These are the activations of a small network on made-up records, seen along a few directions, one row for each record.
Records have a field called S. Each example row is followed by its value.
Records without S are marked missing.
Other fields move the rows too, some of them a lot.
Random noise pushes rows far along 3 fixed directions. That doesn't count. These rows show it; they differ only by the noise:
38,-86,2,18,56,-134,-57,114,279,83,-179,-292,-124,195,99,30,30,124
141,-92,-29,-52,152,-244,-9,176,382,163,-223,-411,-105,268,77,57,-83,152
118,-183,-49,27,139,-200,115,45,291,15,-204,-341,-123,62,52,117,-208,103
78,-292,-292,-31,-131,121,200,-193,-77,-273,-208,-153,-397,-25,231,-3,-362,98
-223,-201,-19,236,-247,246,-12,-231,-151,-331,-63,97,-263,-206,174,1,103,9

-338,87,135,182,-300,281,-243,-112,-230,-175,82,299,-77,-87,131,-89,451,-9
s9
138,98,5,-149,68,-35,-42,128,30,178,26,5,93,160,-58,-62,-34,2
s16
-196,-2,194,249,-24,-81,-142,1,157,-11,-29,-49,24,-20,10,83,294,21
s6
-97,67,498,272,272,-377,-47,215,410,228,74,-90,481,-236,-345,305,233,-62
s8
189,-280,-181,33,110,28,524,-311,-253,-332,-23,84,-34,-525,-196,195,-746,-124
s10
-256,-342,-51,365,-223,345,322,-540,-429,-656,13,379,-191,-735,79,162,-212,-102
s9
-85,192,194,-14,-38,-125,-329,269,267,316,15,-135,122,343,70,-87,419,61
s13
-112,117,145,17,-135,67,-148,74,-41,59,66,102,114,16,-79,-29,211,-35
s2
278,-192,-367,-287,-111,144,284,-150,-269,-169,-113,-31,-256,63,158,-59,-574,46
s14
-246,-31,114,148,-258,344,-160,-126,-250,-194,46,343,-54,-124,101,-106,319,-23
s14
-157,90,191,91,-108,-13,-255,128,142,146,30,-37,76,144,79,-48,392,33
s13
28,302,33,-247,-101,99,-354,291,-24,316,26,40,48,494,14,-231,347,58
s10
-140,156,-115,-72,-278,353,-200,-29,-315,-69,141,248,-151,34,118,-220,214,-36
s7
185,7,-154,-220,9,-22,-124,182,186,208,-195,-240,-183,481,175,-159,-7,173
s11
395,-219,-366,-327,129,-129,284,11,135,-6,-264,-316,-229,235,137,-30,-613,162
s15
314,-11,-346,-409,93,-157,230,65,-46,105,-62,-222,-50,195,11,-25,-520,38
missing
-133,-259,301,476,228,-267,220,-135,282,-159,-4,-97,224,-599,-204,431,-44,-93
s1
-156,-160,194,317,67,-132,-29,-14,282,-57,-116,-174,24,-172,56,208,253,87
s1
212,-210,107,218,593,-518,492,-48,405,10,-30,-305,282,-466,-318,401,-565,-96
s5
24,-157,345,295,363,-319,232,-16,286,2,-2,-70,354,-418,-291,346,-132,-90
s14
-128,47,229,314,146,-73,174,-170,-92,-146,280,226,321,-610,-363,222,-71,-300
s3
219,-92,-50,-100,227,-108,232,-9,87,22,-55,-64,46,-52,-105,75,-355,13
s16
-108,40,412,252,247,-266,-125,157,401,149,19,-60,314,-79,-193,153,351,-10
s15
99,-125,51,69,111,-169,335,-94,-36,-108,50,11,126,-373,-205,236,-400,-86
s8
-81,278,15,-109,-109,113,-276,166,-64,172,147,96,28,190,0,-171,291,-33
s7
281,-24,-264,-196,140,-83,303,-65,-72,-18,33,-119,-27,-86,-113,44,-563,-82
s3
21,165,35,-63,97,-111,-187,220,175,253,-1,-121,70,260,35,-115,205,74
s5
294,-15,54,-45,501,-374,251,124,346,224,-2,-236,252,-52,-320,159,-388,-58
s4
170,60,-8,-93,172,-110,171,27,-34,63,21,25,99,-2,-195,57,-261,-54
s10
58,-83,-20,188,156,-47,426,-279,-235,-263,220,196,141,-656,-316,213,-471,-267
s3
242,-103,-5,-47,294,-210,277,6,130,46,-38,-121,123,-149,-183,138,-439,-15
s16
-2,122,-191,-161,-231,345,-123,-60,-356,-31,128,246,-132,138,75,-280,34,-67
s4
47,44,47,-73,15,-76,-90,115,103,122,17,-37,70,129,-36,-53,16,-9
s15
391,71,-268,-485,70,-209,108,238,157,285,-157,-353,-56,472,-7,-67,-470,119
s2
-166,-150,141,315,-51,108,61,-201,-90,-221,50,156,1,-365,-65,91,49,-89
s11
126,-79,-234,-206,-138,72,22,20,6,13,-133,-148,-221,243,222,-132,-188,123
s13
-17,-11,307,308,311,-456,84,87,360,125,19,-179,266,-182,-255,297,8,-68
s6
277,86,-345,-389,-65,112,217,-94,-330,-3,106,119,-82,118,-31,-198,-472,-73
s12
114,169,69,-130,245,-303,65,171,120,266,123,-113,340,10,-286,70,-130,-120
missing
118,-13,-37,18,145,-14,232,-135,-111,-71,153,117,118,-258,-235,58,-348,-178
s4
155,-115,-226,-189,-39,53,73,14,14,-55,-208,-188,-282,194,255,-54,-189,187
s9
-232,-67,160,227,-131,80,-271,60,188,-38,-161,-74,-142,129,254,11,533,179
s1
0,-38,-560,-414,-704,674,-24,-271,-754,-354,-44,270,-584,267,435,-402,-219,77
s2
191,40,-330,-356,-225,196,-144,100,-112,111,-131,-104,-329,539,284,-294,-81,142
s11
148,97,-192,-241,21,-12,-48,130,15,161,-22,-115,-81,297,100,-161,-113,65
s5
252,-119,-48,-118,195,-295,313,49,190,59,-85,-235,106,-98,-157,215,-525,13
s8
-130,6,67,144,-98,213,159,-296,-335,-257,246,412,167,-496,-209,7,-97,-241
s12
282,237,36,-287,294,-322,41,243,257,397,86,-156,339,233,-289,-23,-219,-69
s12
181,29,-313,-328,-25,64,119,6,-247,26,-8,-10,-108,166,23,-122,-334,-2
missing
-130,230,106,23,-64,90,-224,109,-69,112,181,117,93,19,-38,-75,320,-68
s7
61,-390,-72,239,164,-157,354,-216,218,-256,-234,-248,-105,-327,30,296,-344,66
s6

Which value of S does each new row have?
-137,-226,-111,173,-258,300,218,-420,-407,-463,95,329,-102,-500,27,29,-192,-138
s15
167,153,193,-65,340,-316,-11,261,317,320,-36,-186,290,182,-250,113,-15,4
s10
48,85,13,12,125,-87,99,12,-17,27,139,10,120,-190,-153,86,-156,-122
s7
38,147,3,-123,-103,-19,24,35,-149,57,112,95,67,35,-116,-32,-90,-82
s2
-144,-72,-99,16,-303,329,-47,-170,-297,-253,0,213,-231,-102,212,-96,80,9
s9
83,-130,-204,-135,-194,251,125,-152,-303,-196,-37,147,-185,-35,129,-93,-263,4
s14
52,88,-74,-93,2,110,-46,11,-118,59,84,89,-14,83,-47,-154,-36,-42
s4
-214,-74,-147,37,-425,333,-234,-109,-179,-184,-108,59,-351,156,389,-163,335,135
s1
-326,241,357,199,-132,218,-400,89,-82,78,141,338,190,18,-101,-104,702,-58
s10
-143,334,130,-154,-198,237,-496,218,-72,246,91,221,20,487,103,-316,620,62
s16
111,175,109,3,269,-252,57,171,136,214,161,-61,236,-100,-241,105,-64,-97
s7
-326,64,242,296,-36,138,-184,-68,4,-70,140,222,104,-238,-48,-19,470,-86
s5
-130,46,-171,-133,-329,317,-176,-82,-221,-131,-71,107,-308,237,319,-192,245,110
s9
-18,145,130,-68,10,-78,-319,302,249,279,-105,-174,11,370,131,-81,408,164
s9
48,-201,-87,74,28,-66,150,-106,112,-126,-125,-174,-130,-82,61,130,-196,43
s6
179,212,-75,-302,147,-204,-87,271,106,357,32,-191,152,363,-88,-82,-43,11
missing
-235,0,115,167,-235,165,-136,-90,-81,-107,77,168,-7,-119,76,-52,256,-48
s13
